T: [118  74  94 115  92  70 105 129 121 126 115 107 105 122 118  86 129 124
 105  86  82 102 149 141  72  86 137  60  82 102 147  85 139  66  94  79
 146  97 119 137  93 125  91 107 124 114 129 135  68 110  69 116 129]
V: [145 113 123 106 105 112 130  67 133 128 168 116 105 122 118  85  76 177
 140 137  71 135 109 131  96 116 134 127 166 102 121 115 125 157  73 162
 146 120  76  91  98  85 124 129  91  75 122  92 128  98 115 125 120]
H: [136 175 160 139 160 182 149 120 134 128 142 145 148 153 106 168 122 135
 150 168 165 155 105 113 179 164 119 192 177 146 108 165 113 191 151 181
 109 156 129 116 158 127 161 146 128 133 126 118 184 140 184 135 126]
rest: [134 128] => [142 145 148 153 106 168 122 135 150 168 165 155 105 113 179 164 119 192
 177 146 108 165 113 191 151 181 109 156 129 116 158 127 161 146 128 133
 126 118 184 140 184 135 126]
rest: [122 118  85] => [ 76 177 140 137  71 135 109 131  96 116 134 127 166 102 121 115 125 157
  73 162 146 120  76  91  98  85 124 129  91  75 122  92 128  98 115 125
 120]

B: [153 190 136 200 164 200 164 123]
R: [127  72 102 129 147  68  75 184]
E: [158 138 165 144 157 138 136 103]
Y: [ 83 121  77 136 150 101  73 180]
Q: [ 96 123  91 142 151 101  78 172]
S: [133 122 116 135 141 155 109 117]
L: [ 99 143 104 130 127 149 144  98]
N: [126 122 117 141 135 116 109 155]
at: [122 117 141 135 116 109 155] => N, 2
has: [150 101  78 172] => no

U: [106 114 129 107 125 132 154  98 124 129 113 155 144 134 117  99 135 151
 141 123 133 136 144 122 121 112 105 144 113 123 119 145 148 118 157 115
 126 114 124 126 120 130 131 116]
A: [101 139 144 118 147 118 115 105 128  92 135 122 125 137 109 127 115 126
 144 136 133 146 114 130 128 125 142 133 114 132 129 119 135  94 182 143
 105 123 134 138 113 137 140 134]
Z: [121 137 124 105 136 132 172 113 124 109 115 152 137 137 149 126 138 152
 129 119 127 143 164 107 116 121 127 124 120 117 116 149 139 153 159 105
 107  87 110 128 114 133 157 123]
M: [ 95 143 145 127 143 121  89  99 133  79 143 123 142 146 107 128  95 117
 153 124 123 151 123 132 153 125 127 123 120 158 133 107 165  62 183 125
 110 120 137 139 113 131 142 123]
X: [ 96 124 139 143  96 160 115 100 132 110 146 139 134 124 101 120 105 144
 136 108 140 151 157 112 156 102 117 132 126 140 126 135 152  83 156 114
 133 106 125 118 118 123 139 142]
F: [127 124 125 112 158 135 151 128 121 113 110 149 133 128 162 123 125 143
 127 119 120 132 154 107 129 126 134 129 114 124 105 150 150 143 149 113
 105 102 120 126 125 122 159 121]
K: [139 125 139 155 135 129 124 119 142  86 122 135 143 126 128 123 135 139
 124  94 132 141 189 107 142 114 158 143 138 142 122 137 131 128 166  96
 132  95 127 140 144 128 153 118]
C: [117 127 137 135 150 126 136 115 131 115 132 131 120 133 136 125 139 134
 126 142 126 119 114 111 127 117 145 132 116 131 112 144 117 139 167 141
 105 143 138 125 120 129 138 118]
P: [115 170 132 145 109 141 151 114 127 102 166 133 142 142 145 141 122 150
 121 132 121 155 171 101 139 103 119 117 136 137 117 129 117 129 153  96
 111  85 107 102  97 119 143 129]
J: [130 126 135 133 120 150 131 123 136 110 122 146 126 126 142 137 116 127
 119  98 124 136 163 119 139 123 144 130 132 135 120 136 142 127 140 101
 127  97 128 129 139 133 153 124]
W: [121 137 124 105 136 132 172 110 124 109 115 152 137 137 149 126 138 152
 129 119 127 143 164 113 118 111 127 124 120 117 116 149 112 153 159 105
 107  87 110 128 114 133 157 123]
rest: [142 114] => [158 143 138 142 122 137 131 128 166  96 132  95 127 140 144 128 153 118]
at: [113 105 102 120 126] => F, 36

rifu: [ 88  95  75  80  71 200 126]
fole: [115  65  65 132  84 202  95]
mele: [158  81  84 211 100 176  90]
sizu: [115  65  65 174  94 192  88]
redas: [127  63  67 153  90 198  90]
Gudu: [115  65  65 132  79 203 104]
sibi: [ 96  82  70  95  74 202 114]
gef: [ 84 111  65 132 203  79 140]
Tupi: [ 83 127  91  63  65 190 155]
tivu: [148  71  76 194  98 185  88]
at: [ 65 132  79 203] => Gudu, 3
at: [ 65 174  94] => sizu, 3
has: [80 71] => yes
at: [132  84] => fole, 4
has: [ 95  75  80  71 200] => yes
has: [192  94] => no
at: [96 82 70] => sibi, 1

godi: [125 121 153 118 147 137 130 122 121 129 122 121 128]
niku: [130 134 135 148 147  62 135 133 129 126 121 132 139]
vip: [125 121 153 118 147 137 130 121 121 129 134 132 140]
rest: [133 129 126 121] => [132 139]
at: [126 121] => niku, 10
has: [121 122] => no
at: [129 134] => vip, 10
rest: [137 130 121 121 129] => [134 132 140]
rest: [135 133 129] => [126 121 132 139]
rest: [130 121 121 129] => [134 132 140]

Kilep: [129 122 130 120 127 119 120 133 135 127 102 122 122 123 127]
Gak: [133 129 127 130 122 127 119 120 133 135 127 102 122 123 130]
tuta: [133 129 122 130 123 127 119 120 133 128 102 122 122 123 130]
has: [120 130] => no
at: [129 122 130 123 127 119 120 133 128 102 122 122] => tuta, 2
has: [122 123] => yes
rest: [122 127] => [119 120 133 135 127 102 122 123 130]
rest: [127 130 122 127 119] => [120 133 135 127 102 122 123 130]
rest: [130 123 127] => [119 120 133 128 102 122 122 123 130]
at: [133 129 122 130 123 127 119 120] => tuta, 1

Dizu: [147 121 104 125 146 165  96 104 157 130 169 107 110 139 135  92 102  96
  95 180 117 126 146 128 137]
reze: [ 88 142 123 168 122 141 147 133 148 118 111 165 117 145 185 133 122 142
  87 149 130 124 168 161 185]
Gefur: [169 104  73  76 117  94 173 140 152 136 158  79 113 122 110 111 136 112
 106 161 141 129 119 124 127]
zikim: [102 170 147 109 101 109 132 152 101 138 126 102 148 172  85 151 114 153
 146  82 118 115 110  65  95]
Zuvib: [169 131 104 138 145 101 144 131 155 116  65 150 127 108 182 125 139 140
 110 127 152  99 145 102 160]
Tif: [178 121 146  96 169  93 123  98 175  88 165 124 116 117 123 125 118 100
 109 119 129 109 112  79 132]
Namo: [ 95 132 120 174 118 149 123 128 104  75 122 107 147 175 122 146  90 154
 146 142  97 131 167 141 157]
ter: [169 104  73  76 117  94 173 140 152 136 158  79 113 122 110 125 139 140
 110 127 152  99 145 102 160]
bimi: [138  80 101 146 100 131 142 112  85 164 121 150 131  92 126 112 153  83
 123 159  90 167 117 167  84]
Remak: [197 113 105  93 120 130 171 126 138 149 121 169 103 105 125 145 145 118
 110 121 155 108  84 131 105]
has: [118 100 109 118] => no
rest: [145 101] => [144 131 155 116  65 150 127 108 182 125 139 140 110 127 152  99 145 102
 160]
has: [112 106 161 141 129] => yes
at: [131  92] => bimi, 13
has: [151  85 172 148 102] => no
at: [147 133 148 118 111 165 117 145 185 133] => reze, 7

Fizep: [158 183  58 181  55  60  55]
ritem: [ 59  69 203  78 118  54 196]
tob: [ 68  43  59  44  92 196  84]
lipul: [207  82 187 194  76  61  55]
vizo: [ 76 118  63  66 184  76 111]
zapon: [175 218 194 207 198 170 192]
at: [ 78 118] => ritem, 4
has: [158 183  58] => yes
rest: [175 218] => [194 207 198 170 192]
rest: [198 170] => [192]

pinap: [ 72  67 139 110 178 185 159  68  85]
rek: [101 176 158  77 171 159 123 108 148]
Rolo: [123 189 125 194 161 196 162 113 183]
Pilog: [ 81 138 103  72 160  98 160  99 101]
geg: [194  64 104  72 112 171  59  62 108]
nusoz: [173  72  66 133 161  59 171 129 131]
nof: [122 142  99 195  76 138 170 161 185]
Mape: [107  66 136 138  92  83 119 162 152]
rineg: [173  72  66 133 161  59 171 129  71]
buvus: [ 95  92  85  59 184  69  95  60 115]
Kad: [ 64 188 125  97 193 168 146 110 159]
rak: [ 63  67  92 180 153 144 144 114  88]
has: [171 129] => yes
[173  72  66 133 161  59 171 129 131] => nusoz
has: [171 112  72 104  64] => no
rest: [188 125] => [ 97 193 168 146 110 159]
rest: [104  72] => [112 171  59  62 108]
has: [184  69  95  60] => yes

pes: [200 153 109 130 135 127 131]
leb: [114 124  96 132 130 127 132]
nif: [158 132 160 127 126 128 125]
val: [103 132 160 127 138 134 133]
Setof: [206 151  88 134 133 123 129]
piza: [204 132 160 126 126 127 131]
lok: [204 158 122 132 139 127 131]
rest: [124  96 132 130] => [127 132]
[103 132 160 127 138 134 133] => val
at: [124  96 132 130 127 132] => leb, 2
rest: [132 160 127 126] => [128 125]

tivi: [117 112 152 115 124 119  99  84 138  61 131 115  93]
Zavup: [138 152 117  61  99  84 124 112 115 119 133  97 106]
lote: [143 146 120  51  99  91 123 112 110 136 130 101  81]
fadu: [143 158  98  65 101  88 125 104 120 145 126 104  82]
saro: [141 151 107  43 101 100 126 107 127 143 131 107  81]
mufaf: [150 149 108  64 100 101 121 118 116 109 127 109  98]
pap: [134 146 122  54  83 107 124 113 127 130 139 103  98]
lidi: [153 147 103  57  88 100 131 117 112 135 138 108  96]
at: [152 115] => tivi, 3
at: [138 152 117  61  99  84 124 112 115 119] => Zavup, 1
has: [136 130 101  81] => yes
has: [ 54  83 107 124] => yes
at: [150 149 108  64 100 101 121 118 116 109 127 109] => mufaf, 1
at: [147 103  57  88 100 131 117 112 135 138 108] => lidi, 2
at: [120  51  99  91 123 112 110 136 130 101] => lote, 3

voba: [110 128 121 166]
Gukit: [ 76 103  46 127]
teful: [196 127 121 102]
mun: [110 172 103 104]
lat: [ 76 103 102 127]
zoki: [128 103 172 135]
dum: [ 63 127 122 155]
at: [103 172] => zoki, 2
at: [128 121] => voba, 2
rest: [127 121] => [102]
[ 76 103  46 127] => Gukit

bul: [128 116 112 157  96 124]
dites: [137 135 132 170 162 124]
kek: [121 148 102 112 105  91]
Vebe: [132 170 162 123 105  91]
at: [132 170 162 124] => dites, 3
at: [128 116 112 157  96] => bul, 1
has: [128 116 112 157] => yes
rest: [135 132] => [170 162 124]

Pekit: [116 132 155 117 137 103 134 123  39 124 143 107 108 125 133 122 150 157
 144 135 131  99 127 130 101 108 118 121  77 154 146 143 105 157 149 127
 124 158 159 123 140 107 158 151 127 122 178 171]
tev: [190 143 162  50  95 178 100 126 128 157 145 168  97 145 119 133 155 133
  56 176 159 156 123 130 140  78  83 108 166 166 137 143 131 101  88 137
  67  96 124 150 135 209 151  80  94 145 149 111]
vepan: [ 98 156  79  99 148 125  99 170  53 130 123 150 108 144 153 153 101 141
 134 162 123 164 152 122  92 121 106 136  92 115 132 143 101 134 118 131
 159 137  89 146 101 165 120 116  56 115 122 119]
Tuto: [133 178 151 145 136 172 105 126  53 129 123 150 144 160 140 152 149 149
 144 112 127 127 141 138 103 105 172 120 105 114 150 143 124 144 148 149
 139 156 109 101 105 147 150 153 156 136 137 118]
kaz: [166 146 132 182 162 100 133 119  68  97  91 124 114 123 150 136 123 116
 150  54 144  81  80 145  80 125 176 138  87 123 191 143 162 183 117 164
 165 157 147  89 126  59 146 129 210  80 127 108]
rest: [ 53 130 123 150] => [108 144 153 153 101 141 134 162 123 164 152 122  92 121 106 136  92 115
 132 143 101 134 118 131 159 137  89 146 101 165 120 116  56 115 122 119]
at: [130 123 150 108] => vepan, 10
at: [191 143 162] => kaz, 31
has: [ 81  80 145  80] => yes
at: [137 103 134 123  39 124 143 107 108] => Pekit, 5

keti: [166  76 145 116 155 135 137 123 156 158]
relan: [ 65 110 199 157 189 146  45  89 157 116]
kur: [ 90 198 150 151 176  99 112 134 194 108]
lovu: [ 63 210 141 161 172 130 184 128 102 102]
Megu: [ 90 198 150 151 176  99 184 127 102 102]
lozig: [113 155 134 127 116 155 152 145 124 150]
laka: [170  57  76 140 100 115 119 131  87 177]
rest: [ 65 110 199 157 189] => [146  45  89 157 116]
rest: [ 76 140 100] => [115 119 131  87 177]
at: [145 116 155] => keti, 3
has: [ 90 198] => yes

Kegu: [ 71 156 144 107 120 146 150 136 107 115 107 107 117 206 158 207  62  49
 190 148 162]
Fovad: [ 61 141  61 157 124 157 140  63 168 124 160 157 156 130 124 140 159 133
 131 102 126]
pize: [120 157 117 120 146 107 136 115 107 115 108 107 107 123 131 134 113 103
 144 114 139]
Gudeg: [168 124 160 156 146 107 136 115 150 144 107 107 107 123 131 134 113 103
 100 100 156]
has: [124 168] => no
has: [131 123] => no
has: [156 100] => no
at: [206 158 207  62  49 190 148 162] => Kegu, 14
at: [117 120 146 107 136 115 107 115 108 107 107] => pize, 3
rest: [107 115 107] => [107 117 206 158 207  62  49 190 148 162]
at: [168 124 160 157] => Fovad, 9

piro: [128 128 160 128]
kot: [218 146 128 128]
dutu: [128 163 215 129]
zik: [214 138 129 129]
Beso: [218 153 128 128]
nuvo: [128 163 215 144]
bikim: [128 128 159 218]
katuz: [217 129 138 129]
at: [153 128] => Beso, 2
has: [163 215 129] => yes
rest: [128 128 159] => [218]
[214 138 129 129] => zik

tuf: [171 122  92 127 181 164 115 113 134 123 141 136]
bip: [173 135 117 124 150 191 128  72 105 140 110 110]
tam: [155 100 167 134 107 124 182 126  99 166 111 148]
bezan: [ 93  98 128 113 129  73 110 196 156 100 145 133]
nugu: [135 131 131  90 135 115  92 148 198 124 189 112]
at: [189 112] => nugu, 11
at: [156 100] => bezan, 9

